A small network was shown many inputs. Here are its activations along a few directions, one row for each input.
Each table varies a few parts of the input and shows all the possible inputs, shuffled.
A made-up example of a description, with smaller parts first: values(2) and (point or line(11) or (line(6) and ring(8))).
Shared parts are said once, and a part with two or three values counts as separate values.
In the rows, zero is written as 128.

Other details of the inputs vary at random and push rows far along three fixed directions, the same in every table; ignore that.

Table:
x1: [ 93 130 152 139 130 105 110 157 130 149 118 124]
x2: [ 89 141 154 139 129 105 110 162 131 145 113 124]
x3: [100 142  78 100  93 151 148  80 100 129 125 171]
x4: [124 130 143 133 133 124 129 136 138 119 127 124]
x5: [128 132 125 143  95 131 111 149 124 145 118 117]
x6: [141 135  70  94  84 155 146  95  91 132 127 152]
x7: [218 103 126 147 168 155 141 125 133  92 161  91]
x8: [161 119 110 107 151 150 149  88 124 101 153 149]
x9: [ 70 120 112 159  96 119 126 146 122 176 105 107]
x10: [137 116 104 139 127 149 156 106 123 115 136 124]
x11: [144 141 180 121 139  87  94 171 140 139 109 117]
x12: [133 109 109 135 128 140 147 105 124 118 136 129]
x13: [120 150 149  74 132 109 105 106 130 105 131 182]
x14: [225  97 126 162 163 156 143 122 144  88 161  89]
x15: [156 128 179 113 177 105 109 137 149  95 145 138]
x16: [113 141 182 128 140 100 103 165 154 121 118 124]
x17: [ 92 135 148 145 125 102 110 153 140 141 108 117]
x18: [103 148  74  96 100 152 145  78 108 138 123 165]
x19: [ 95 154 108  94 109 134 125 106 115 135 119 168]
x20: [165 103 128 149 164 144 150 125 143 116 151 102]
x21: [138 111 102 139 141 139 148 103 122 123 140 125]
x22: [118 159 141  82 140 103 101 100 130 102 123 178]
x23: [106 139 183 132 141  89  95 164 150 118 113 128]
x24: [ 93 145 114  89 102 129 121 106 119 137 121 171]
x25: [134 141 109  94  89 130 129 110 108 139 109 151]
x26: [ 99 142  80  94 100 140 138  75 103 141 126 168]
x27: [108 138 182 120 142  93  92 162 158 134 117 124]
x28: [ 68 124 120 152  89 124 129 153 121 176 107 111]
x29: [124 130 135 147 114 113 114 174 123 161 112  90]
x30: [162 121  96 130 112 156 135 113 115 127 135 112]
x31: [ 78 126  78 160  91 151 155 130 109 181 112 107]
x32: [154 134 182 116 166 106 112 137 155  83 137 135]
x33: [194 119  97 121 128 163 141  93 116  95 154 141]
x34: [ 92 119 116 145 102 131 137 135 122 155 119 117]
x35: [116 156 147  74 138  99  97 100 131 111 127 180]
x36: [173  91 103 182 125 167 154 154 116 136 144  69]
x37: [119 162 144  79 138 107 104 101 131 104 125 176]
x38: [165 117 106 109 144 151 151  80 132 100 150 141]
x39: [ 93 127 154 138 124 105 111 158 133 144 118 126]
x40: [111 130 178 132 155  89  95 162 144 126 123 129]
x41: [ 78 124  80 160  92 154 156 134 105 178 114 111]
x42: [ 99 146  73  99  91 148 146  72 105 134 119 164]
x43: [110 137 183 121 150  96  94 168 150 133 123 130]
x44: [129 145 107  90  89 128 125 111 102 141 110 161]
x45: [151  97 146 164 154 131 144 144 144 116 143  94]
x46: [121 144 166 120 153  98 104 141 144 115 124 136]
x47: [111 138 180 133 146  95 101 166 146 119 120 129]
x48: [163 122 107 111 141 158 157  87 131  91 147 143]
x49: [ 72 124 114 155  95 124 130 147 123 179 108 105]
x50: [113 160 146  79 139 103  99 106 126 101 122 185]
x51: [105 130 103 166  87 135 117 156 113 180 111  99]
x52: [194 121  97 112 138 164 141  96 108  98 154 134]
x53: [135  96 111 174 134 145 158 132 132 141 137  84]
x54: [193 119 100 111 126 164 142  93 115  94 150 131]
x55: [113 143 180 130 154  97 100 166 145 124 122 127]
x56: [160 121 108 109 151 144 147  83 125 102 152 145]
x57: [108 110 113 153 111 142 147 136 127 152 126 107]
x58: [129 134 146 134 120 110 107 175 122 148 115 106]
x59: [185 131 176 106 152 106 104 152 146  90 135 121]
x60: [ 64 127 117 162  95 121 129 158 117 169 103 114]
x61: [ 71 132 111 156  94 132 132 152 127 176 103 104]
x62: [178  91 107 180 135 153 167 151 115 146 133  72]
x63: [109 138  72 108  99 151 151  72 107 129 124 156]
x64: [173  96 101 192 131 163 151 150 119 141 145  74]
x65: [ 98 125 142 158 123 124 130 166 135 150 118 106]
x66: [162 116 106 112 151 150 152  84 120  98 155 148]
x67: [156 108 137 168 166 136 149 142 143 118 144  88]
x68: [ 68 131 117 156  93 132 132 161 122 174 106 112]
x69: [159 100 140 164 167 136 147 143 146 123 148  88]
x70: [118 146 146  79 134 104 101 103 128 101 128 184]
x71: [177 139 183 101 152  93  97 146 149 104 121 131]
x72: [ 97 150  77  96  90 145 141  75 106 136 118 166]
x73: [ 96 119 109 148 109 130 136 128 124 157 119 112]
x74: [114 162 148  77 138 105 101 107 126 103 124 183]
x75: [219 100 128 142 162 145 149 128 138  92 153  86]
x76: [159  94 143 164 160 140 150 147 144 118 149  93]
x77: [ 94 136 152 141 123 111 117 161 134 141 116 123]
x78: [137 103 108 176 134 153 163 136 136 139 133  81]
x79: [119 149 149  76 132 108 104 105 129 103 131 182]
x80: [152 129 185 106 164 107 106 140 161  93 139 137]
Each input here is: ring(5) and (line(4) or (values(2) and line(6))).
The inputs of x64 and x14 match in every part but the ring(5) part. If x66 is changed in the same way as x64 into x14, which row does it become?
> x53
The inputs of x31 and x78 match in every part but the ring(5) part. If x69 is changed in the same way as x31 into x78, which row does it become?
> x38
Which other rows does x76 become when the line(6) part takes its other values? List them by row number.
> x13, x24, x39, x70, x79
Start at x5 and move only the line(4) part, one step at a time. The first step leads to x54. Which rows follow, in order?
> x59, x25
Start at x50 and move only the line(6) part, one step at a time. The first step leads to x74. Which rows follow, in order?
> x2, x55, x41, x19

Table:
x81: [210  77 153 180 179 141 165 157 158 106 150  53]
x82: [ 71 151 163 128 104  85  76 180 123 179  98 130]
x83: [195 129 138  87 164 143 136  95 125  57 160 166]
x84: [197 117  81  78 129 168 168  45 116  79 156 163]
x85: [ 91 166 195  73 125  62  62 165 134 142  98 166]
x86: [208  85  53 125 138 190 196  56  97  98 169 127]
x87: [ 77  89 145 193 159 121 160 164 143 153 133  85]
x88: [202 143 214  92 190  97  83 135 176  38 149 151]
x89: [ 77 161  57  80  43 149 126  68  92 153 105 184]
x90: [ 75 181 168  71  88  97  80 145 133 128  96 181]
x91: [123 109 136 191 127 130 121 179 137 157 127  68]
x92: [ 88 169 201  76 107  71  61 165 150 130  99 166]
x93: [165  89 142 195 157 138 139 175 136 136 147  67]
x94: [193 135 143  58 158 126 117  78 126  60 158 188]
x95: [110 116 101 180 105 150 135 154 120 158 125  87]
x96: [ 83 133 136 164 107 106 102 180 129 188 100  85]
x97: [199  91 113 176 163 151 172 127 140 114 146  66]
x98: [115  99 168 233 151 101 120 236 151 191 111  12]
x99: [166 104  30 155  98 211 203  64  99 110 149 116]
x100: [158 131 221  88 220  89 117 112 190  41 155 165]
x101: [ 86 159 104  69  88 108 114 107  95 161 101 177]
x102: [124 163 202  86 136  72  63 150 158 108 110 153]
x103: [203  93  54 128 125 205 202  57 112  83 165 129]
x104: [ 75 185 141  56  83  87  74 112 123 145  88 189]
x105: [203 139 182  70 182 101 115 111 157  65 142 152]
x106: [119 110 100 173 121 134 148 156 108 181 119  84]
x107: [145 121 117 133 136 131 131 129 117 142 131 120]
x108: [ 45 167  67 116  47 149 118 113  88 178  99 158]
x109: [102 113 191 162 197  94 120 163 164 118 141 114]
x110: [ 51 136  13 150  34 187 168 104  61 201 107 139]
x111: [150 125 122  94 180 141 159  44 151  54 160 176]
x112: [ 58 121 115 165 139 128 143 124 137 151 126 116]
x113: [117 121 147 172 129 113 108 175 138 158 119  80]
x114: [128  90 109 214 124 156 153 180 119 166 135  61]
x115: [ 67 161  58  64  47 147 127  75  75 154 107 206]
Describe the family of inputs behind these rows.
> ring(5) and (point or line(6))
Which other rows does x105 become when the ring(5) part takes its other values? List them by row number.
> x97, x98, x101, x106
Which other rows agree with x99 in the ring(5) part? List them by row number.
> x88, x89, x97, x102, x104, x111

Table:
x116: [180 113 108 149 165 152 143 112 125 106 156 111]
x117: [125  95  84 190 127 170 178 112 131 138 138  86]
x118: [ 94 154  75 101  94 144 121  96  93 153 123 162]
x119: [177 119 136 117 172 147 148  84 151  69 161 144]
x120: [155 141 148  83 136 112 120 114 131 114 125 155]
x121: [123  99 167 179 135 102 131 203 142 168 108  62]
x122: [ 95 146 138  82 120 119 120 102 134 110 124 183]
x123: [153 101  80 162 118 161 169 121 117 153 132  79]
x124: [103 153 200 111 149  73  58 179 146 136 118 145]
x125: [165  97 146 137 148 121 143 142 133 123 135 100]
x126: [ 37 163  98 133  72 115  93 147  97 198  90 136]
x127: [119 138 146  75 136 121 120  91 136  89 140 185]
x128: [178 132 147 130 106 157 117 149 139  82 139 126]
x129: [ 43 159  92  96  71 134 138  97 106 156  97 180]
x130: [108 150  65  94  80 143 134  78  98 156 108 149]
x131: [ 47 151 169 114 107  88  98 161 140 149  96 153]
x132: [ 86 132 178 136 136  93  93 154 157 128 120 126]
x133: [ 73 173 143  96 105  91  80 139 112 156 102 172]
x134: [166 131 134  93 166 144 146  82 143  64 155 161]
x135: [104 173  56  77  23 174 110  71  91 123 109 192]
x136: [173 145 175 116 115 133  96 162 145  71 129 136]
x137: [ 72 129 123 155  81 114 129 180 119 203  90  90]
x138: [114  96 124 201 116 130 157 193 125 186 106  40]
x139: [123 101  72 159 116 180 192  93 117 132 141 116]
x140: [125 121 226 179 186  87  95 209 187 113 129  71]
x141: [133 124  61 125  96 153 165  89  99 150 120 120]
x142: [ 90 118 116 196 116 126 131 186 116 185 114  73]
x143: [113 143 203 126 165  88 102 168 164 102 120 127]
x144: [130 119  62  99  88 158 167  79  97 149 124 149]
x145: [213 109 145 129 177 129 138 111 149  89 149 106]
x146: [189 124 141 110 176 137 132 109 129  85 160 149]
x147: [ 33 137 124 145  81 115 115 152 129 181  99 129]
x148: [ 62 155 127 122  75  95 105 153 114 192  81 129]
x149: [112 106  87 139 113 161 161  89 121 128 143 130]
x150: [122 120  73 142 110 160 162 108  92 151 131 132]
x151: [190 123 144  85 158 115 116  89 139  86 146 148]
x152: [151 148 135  85 159 128 129  77 142  65 144 173]
x153: [ 72 165 163 103 115  80  59 157 129 156 103 162]
x154: [160 161 119  58 148 130 106  73 117  85 150 195]
x155: [122 148 219 115 151  65  75 200 160 135 104 109]
x156: [ 74 141 132 161 109 110  98 170 118 182 105 111]
x157: [ 75 148  82  68  59 127 126  90  90 170 102 179]
x158: [106 167 129  66  98 103  96 110 123 144 106 168]
x159: [184 114 141 169 113 165 123 163 146  95 142  86]
x160: [170 106 134 128 162 138 134 123 122 104 160 132]
x161: [117 131  87 145 118 143 139 121 101 148 128 121]
x162: [154 103  75 149 112 163 171 104 113 151 133  98]
x163: [176 101 147 148 175 134 136 147 135 106 157 112]
x164: [123 153 120  93 125 125 106 105 113 126 133 171]
x165: [115 138 173 119 127  83  86 161 147 148 104 120]
x166: [149  80  74 190 138 190 209 111 128 124 154  79]
x167: [114 128 169 139 128  84 103 176 142 155 104 103]
x168: [173  97 117 169 169 157 175 112 147  90 156  94]
x169: [156  96  65 144 109 166 176  96 109 149 137 104]
x170: [138 145 140  66 147 118 119  67 138  67 145 196]
x171: [167  91 152 167 154 115 138 158 142 131 136  74]
x172: [ 67 159 173 101 120  82  86 143 148 128 104 165]
x173: [133  90 105 205 137 144 154 165 117 161 137  70]
x174: [ 81  99 117 202 107 131 126 189 114 198 123  69]
x175: [150 157 134  47 145 115 105  82 112  84 140 211]
x176: [167 126 136 105 143 123 141 113 128 112 129 135]
x177: [151 101  73 169 133 175 174 121 102 141 149  96]
x178: [102 103  86 163 106 149 152 139  94 169 129 108]
x179: [120 133 128 115 136 135 146 109 136 104 131 146]
x180: [179 134 133  56 142 120 115  72 129  86 146 176]
x181: [161 106 183 130 185 116 133 134 160  72 153 126]
x182: [216 100 153 153 205 140 150 141 142  77 168  99]
x183: [124 115  65 134 108 156 152  90  90 144 141 140]
x184: [163 105 113 160 161 158 164 103 148  94 153 103]
x185: [135 158 167  87 157  99  92 137 128 103 128 163]
x186: [163 129 114 113 151 146 139 109 118 106 151 145]
x187: [141 152 150  71 149 104  80  97 125  94 142 189]
x188: [ 79 138 105 144  79 118 121 149 118 194  92 100]
x189: [180  94 134 165 156 137 164 154 139 127 134  70]
x190: [166 128 136 160  99 154 119 159 136 100 131 100]
x191: [110 147 224 133 169  69  83 179 176 105 116 127]
x192: [ 98 139 146 128 130 120 119 133 148 125 125 133]
x193: [127 127  79 128  98 142 156 108 109 155 116 117]
x194: [ 84 130  86 126  97 145 142  91 121 141 120 148]
x195: [121 120 207 183 178  94 101 196 181 117 124  71]
The inputs of x163 and x153 match in every part but one. If x127 is changed in the same way as x163 into x153, which row does it become?
> x132
The inputs of x157 and x180 match in every part but one. If x177 is changed in the same way as x157 into x180, which row does it become?
> x118
The inputs of x194 and x172 match in every part but one. If x116 is changed in the same way as x194 into x172, which row does it become?
> x142
Describe the family of inputs behind these rows.
> ring(5) and (point or (values(3) and line(5)))
Which other rows does x154 become when the values(3) part takes its other values? List them by row number.
> x158, x192

Table:
x196: [ 76 140 107 133  67 126 122 158 107 183  93 115]
x197: [122 132 177 151 170 106 113 159 156 108 132 115]
x198: [116 184 101   9 102 109  95  45 106 114 114 229]
x199: [ 71 174 181  58 124  81  75 125 146 118 108 196]
x200: [131  86 166 184 164 113 146 166 159 129 134  71]
x201: [217 110 126 122 187 140 143  97 135  82 166 120]
x202: [118 122 128 157 106 129 126 174 121 157 115  90]
x203: [106 159 178 108 159  96  89 140 145 102 125 160]
x204: [176 122 106  96 131 145 155  85 116 105 138 147]
x205: [108 151 196  83 158  73  78 134 154  98 126 172]
x206: [144  99  53 144 127 192 193  68 107 118 161 132]
x207: [139 162 164  93 120 107  71 137 133 106 124 161]
x208: [105 147 157 120 117  98  89 166 118 153 110 140]
x209: [162 121  61  98 118 161 170  53 105 125 139 143]
x210: [ 32 143  83 152  73 136 141 133 107 187  96 127]
x211: [ 69 146  68 128  37 148 127 120  99 184  92 133]
x212: [167 105 107 150 165 159 177  94 139  90 152 113]
x213: [148 128 160 150 127 119 102 168 147 122 124 100]
x214: [145 106 197 150 186  94 116 163 170 101 138 101]
x215: [184 116  96 116 152 148 150  86 120 109 151 129]
x216: [174  89 113 150 164 165 185  97 143  94 161 107]
x217: [143 127 158 144 133 117 110 175 133 130 127 101]
x218: [ 33 128  85 151  73 130 134 131 101 192 103 130]
x219: [155 105  95 135 149 167 171  88 128 102 158 132]
x220: [134 102 109 190 113 153 145 177 111 162 128  68]
x221: [139 126 152 146 113 121 115 158 146 132 116  98]
x222: [139 100 162 189 170 125 155 164 163 118 133  68]
x223: [ 64 130  50 145  47 153 150 125  75 207  99 127]
x224: [108 152 172 104 121  86  85 165 131 143 106 147]
x225: [ 84 122 150 154 134 109 113 157 131 148 124 118]
x226: [135 176 107  45  90 132  92  68 111  96 126 210]
x227: [148 135 178 131 168  92  88 165 142 127 131 113]
x228: [106  97 136 200 144 141 144 175 136 155 137  75]
x229: [178  96  60 136 119 177 187  83 101 125 144 119]
x230: [204 140 143  57 151 130 127  82 135  58 148 170]
The inputs of x207 and x221 match in every part but one. If x220 is changed in the same way as x207 into x221, which row does it become?
> x230
Describe the family of inputs behind these rows.
> line(5) and (values(3) or line(4))
Which other rows does x210 become when the values(3) part takes its other values? List them by row number.
> x205, x219
Which other rows does x223 become when the line(4) part takes its other values? List them by row number.
> x201, x217, x226
